A small network was shown many inputs. Here are its activations along a few directions, one row for each input.
Each table varies a few parts of the input and shows all the possible inputs, shuffled.
A made-up example of a description, with smaller parts first: ring(8) and (point or line(11) or (values(2) and line(6))).
Shared parts are said once, and a part with two or three values counts as separate values.
In the rows, 100 means zero.

Other details of the inputs vary at random and push rows far along three fixed directions, the same in every table; ignore that.

A family of inputs:
r1: 69	104	85	90	92	61	84	85	144	121	113	107	147
r2: 50	89	90	83	125	108	85	115	94	72	124	148	92
r3: 63	94	80	86	75	46	114	86	143	109	129	146	147
r4: 76	84	75	124	78	43	111	124	117	111	146	173	139
r5: 156	123	91	112	83	123	104	95	132	142	80	65	93
r6: 123	93	118	94	89	124	58	68	80	78	91	26	97
r7: 100	109	91	81	96	97	95	96	140	113	119	105	124
r8: 101	80	91	93	94	90	98	100	109	107	132	125	138
r9: 122	106	138	119	92	114	68	108	77	63	78	35	57
r10: 87	74	75	102	122	127	141	75	89	112	78	148	83
r11: 165	98	97	129	85	131	128	87	103	135	78	73	84
r12: 110	100	97	126	79	71	87	111	115	121	118	95	125
r13: 51	102	122	84	117	91	50	115	95	62	111	91	97
r14: 48	110	83	94	109	94	73	134	104	74	138	146	108
r15: 71	96	70	84	103	96	151	80	133	91	105	166	110
r16: 76	129	68	63	104	37	127	118	112	89	140	142	132
r17: 62	95	114	78	138	139	110	109	83	31	91	128	46
r18: 113	103	96	84	128	90	128	105	50	80	91	95	80
r19: 130	65	106	116	95	114	138	58	80	136	61	91	96
r20: 129	125	88	103	87	110	120	96	140	141	101	103	116
r21: 71	116	76	104	89	61	140	124	154	103	111	174	108
r22: 88	85	110	91	103	108	63	86	74	47	106	78	103
r23: 96	88	78	118	114	136	140	117	87	106	82	145	55
r24: 104	95	72	117	109	133	161	112	103	115	80	153	64
r25: 105	87	136	98	83	77	7	105	78	85	126	34	135
r26: 100	113	138	81	83	83	18	101	109	79	117	17	119
r27: 56	127	96	90	104	100	58	144	113	26	121	109	83
r28: 136	79	104	114	65	70	43	67	100	155	108	39	164
r29: 116	84	90	102	118	140	146	82	103	145	80	127	86
r30: 78	88	103	115	105	100	79	129	68	28	130	122	76
r31: 81	129	95	91	95	96	63	122	127	87	127	98	117
r32: 74	96	116	95	118	126	130	120	66	12	101	145	46
r33: 129	111	99	105	88	117	128	95	115	113	98	103	98
r34: 111	90	113	99	124	159	93	70	66	77	52	57	58
r35: 89	96	120	117	120	137	116	108	64	102	60	103	46
r36: 146	113	108	123	94	126	134	83	116	178	57	73	92
r37: 107	134	102	76	124	90	47	118	68	87	97	19	102
r38: 80	110	115	108	109	112	93	117	89	94	83	101	77
r39: 128	119	99	119	70	75	92	102	140	136	106	75	121
r40: 37	89	96	86	117	83	95	100	99	59	97	144	98
r41: 149	94	86	103	77	115	119	51	124	158	88	67	128
r42: 86	87	93	96	107	107	172	70	114	108	63	148	76
r43: 131	78	105	131	83	93	123	94	88	153	102	110	118
r44: 137	106	117	121	93	124	52	107	78	78	100	33	80
r45: 110	99	75	90	106	49	113	105	73	117	131	119	132
r46: 90	101	94	93	99	78	107	93	143	149	109	117	135
r47: 72	101	88	74	88	74	98	109	135	81	147	141	137
r48: 123	77	100	113	109	122	128	79	99	181	64	103	97
r49: 145	113	86	118	90	129	107	88	118	181	91	76	115
r50: 135	128	79	82	120	93	130	98	96	144	79	71	105
r51: 63	106	96	74	157	113	128	128	31	38	75	124	37
r52: 93	87	79	112	102	97	153	110	103	100	124	180	109
r53: 101	107	84	125	84	82	69	116	122	154	105	82	122
r54: 115	89	114	120	101	113	167	95	88	107	73	133	70
r55: 109	89	127	110	108	132	75	110	45	46	104	80	64
r56: 45	90	116	79	92	69	62	100	90	25	118	105	106
r57: 106	98	112	94	120	152	97	70	82	74	61	62	58
r58: 151	135	86	81	109	92	122	89	102	147	79	46	105
r59: 125	65	118	108	103	115	141	81	80	129	73	111	89
r60: 80	107	125	108	121	132	109	126	78	41	58	92	27
r61: 81	119	82	68	108	47	103	121	87	70	136	110	123
r62: 68	104	114	109	117	116	96	130	80	52	74	108	45
r63: 97	131	120	98	70	66	41	111	129	99	128	54	134
r64: 102	88	98	120	90	78	135	104	106	129	111	142	120
r65: 78	93	103	86	77	49	76	107	130	104	142	114	156
r66: 127	61	92	115	101	122	133	62	67	110	81	122	95
r67: 142	111	124	113	100	151	100	100	80	65	63	53	38
r68: 86	122	131	77	91	80	24	105	125	82	113	35	119
r69: 104	141	132	92	79	85	18	114	124	89	106	18	117
r70: 158	65	105	113	94	128	114	76	75	145	89	84	106
r71: 91	87	94	84	93	88	103	101	114	86	134	130	127
r72: 68	92	81	97	92	67	70	85	121	135	111	111	147
Description of these inputs: line(8) and (point or (values(2) and line(4))).
The inputs of r50 and r18 match in every part but the line(8) part. If r27 is changed in the same way as r50 into r18, which row does it become?
Answer: r44
The inputs of r12 and r21 match in every part but the line(8) part. If r64 is changed in the same way as r12 into r21, which row does it become?
Answer: r69
Change only the values(2) part in r40. List by row number the other rows that result.
Answer: r34
List by row number the other rows that have the line(8) part in common with r70.
Answer: r4, r25, r28, r30, r43, r45, r55, r66
List by row number the other rows that have the line(8) part in common with r2.
Answer: r10, r14, r23, r35, r48, r51, r53, r72
Change only the values(2) part in r42. List by row number the other rows that result.
Answer: r15
Change only the line(4) part in r52. List by row number the other rows that result.
Answer: r8, r22, r44

A family of inputs:
r73: 125	90	90	119	77	90	88	94	119	154	121	97	141
r74: 130	96	98	114	87	94	103	92	102	135	99	82	116
r75: 54	103	91	87	86	55	31	112	124	83	151	103	155
r76: 72	85	82	89	110	85	150	99	100	87	110	175	104
r77: 103	105	90	99	114	113	157	100	107	117	76	134	76
r78: 74	122	114	81	107	92	53	117	98	60	107	66	94
r79: 132	105	86	119	92	117	153	91	123	156	78	117	93
r80: 89	85	82	102	95	87	151	91	123	116	108	166	116
r81: 81	104	82	94	88	51	67	115	114	107	147	111	152
r82: 114	102	126	106	85	103	35	92	96	96	101	29	110
r83: 120	86	111	105	105	115	103	83	74	112	79	76	90
r84: 141	119	97	108	94	117	101	91	118	153	81	56	101
r85: 136	96	116	103	109	129	104	87	66	103	73	55	71
r86: 77	114	119	96	127	136	103	124	74	28	75	100	31
r87: 61	97	101	88	110	90	113	119	86	33	113	147	80
r88: 90	92	116	91	114	126	90	91	77	61	83	85	70
What is each input in this table made of?
Answer: point or line(5) or (values(2) and ring(5))

A family of inputs:
r89: 101	94	112	110	91	106	135	95	116	111	86	126	90
r90: 140	87	104	113	91	138	137	82	114	140	83	106	89
r91: 70	107	93	79	106	66	79	116	86	52	120	104	106
r92: 128	105	97	98	104	113	82	85	75	108	89	49	101
r93: 74	129	106	68	100	81	31	124	115	55	143	69	122
r94: 71	113	130	78	101	95	68	105	98	41	101	78	86
r95: 94	99	55	106	99	71	133	108	112	136	125	159	135
r96: 60	88	102	103	109	98	85	108	104	98	101	127	98
r97: 143	104	107	106	92	120	103	70	109	127	67	45	93
r98: 74	126	72	82	92	68	66	108	134	95	138	105	144
r99: 131	106	81	104	80	103	95	68	133	149	100	72	132
r100: 76	95	133	96	97	89	60	112	77	43	109	82	90
r101: 128	88	117	102	107	139	86	71	59	81	70	44	73
r102: 135	97	102	123	75	81	99	95	113	167	106	81	135
r103: 87	100	103	115	107	131	105	112	88	66	86	116	59
r104: 67	85	101	84	110	102	95	81	103	99	90	112	106
r105: 50	86	83	99	90	50	103	117	115	64	140	170	126
r106: 114	121	76	94	87	72	96	96	136	139	109	85	136
r107: 103	100	116	114	98	114	42	109	70	67	103	54	87
r108: 133	118	92	111	101	126	94	95	98	128	81	58	88
r109: 79	117	114	106	89	89	40	126	108	57	113	67	96
r110: 103	71	89	117	111	117	174	108	86	110	99	182	78
r111: 148	100	114	97	94	138	102	72	107	130	81	51	95
r112: 106	116	109	88	108	103	119	99	102	102	81	89	86
r113: 112	98	137	108	116	162	94	113	67	55	71	73	31
r114: 117	117	78	104	80	53	65	110	119	144	129	69	152
r115: 52	92	76	91	125	85	134	110	111	115	104	175	105
r116: 103	98	104	99	132	147	164	112	76	79	72	141	33
r117: 150	89	108	99	117	138	136	81	65	124	70	74	73
r118: 96	100	85	95	107	83	107	119	97	106	129	130	118
r119: 115	111	83	102	87	57	105	108	118	158	122	105	147
r120: 89	84	117	102	102	118	70	84	99	111	82	77	97
r121: 49	97	102	101	100	67	71	135	87	32	129	133	95
r122: 117	105	108	114	80	100	70	91	120	111	95	59	107
r123: 120	101	97	110	119	126	196	100	93	131	55	146	54
r124: 115	90	102	95	118	107	171	89	72	112	69	127	72
r125: 141	87	85	100	83	91	115	73	121	166	117	95	153
r126: 113	95	101	115	94	132	106	85	104	101	82	93	81
r127: 109	100	116	90	87	78	77	86	99	106	108	65	126
r128: 70	110	68	97	107	74	146	124	121	93	109	171	98
r129: 131	96	103	102	86	88	78	75	99	121	96	47	122
r130: 61	107	124	72	129	113	42	104	72	49	88	56	78
r131: 53	99	127	103	118	116	125	131	79	23	83	148	37
r132: 81	88	102	95	92	81	74	112	104	75	142	124	128
r133: 91	82	69	112	84	76	120	92	121	125	128	158	141
The inputs of r96 and r104 match in every part but one. If r121 is changed in the same way as r96 into r104, which row does it become?
Answer: r129
The inputs of r122 and r109 match in every part but one. If r126 is changed in the same way as r122 into r109, which row does it become?
Answer: r103
What is each input in this table made of?
Answer: ring(5) and (point or (values(2) and line(4)))
Change only the values(2) part in r125. List by row number the other rows that result.
Answer: r111
Change only the values(2) part in r91. List by row number the other rows that result.
Answer: r106
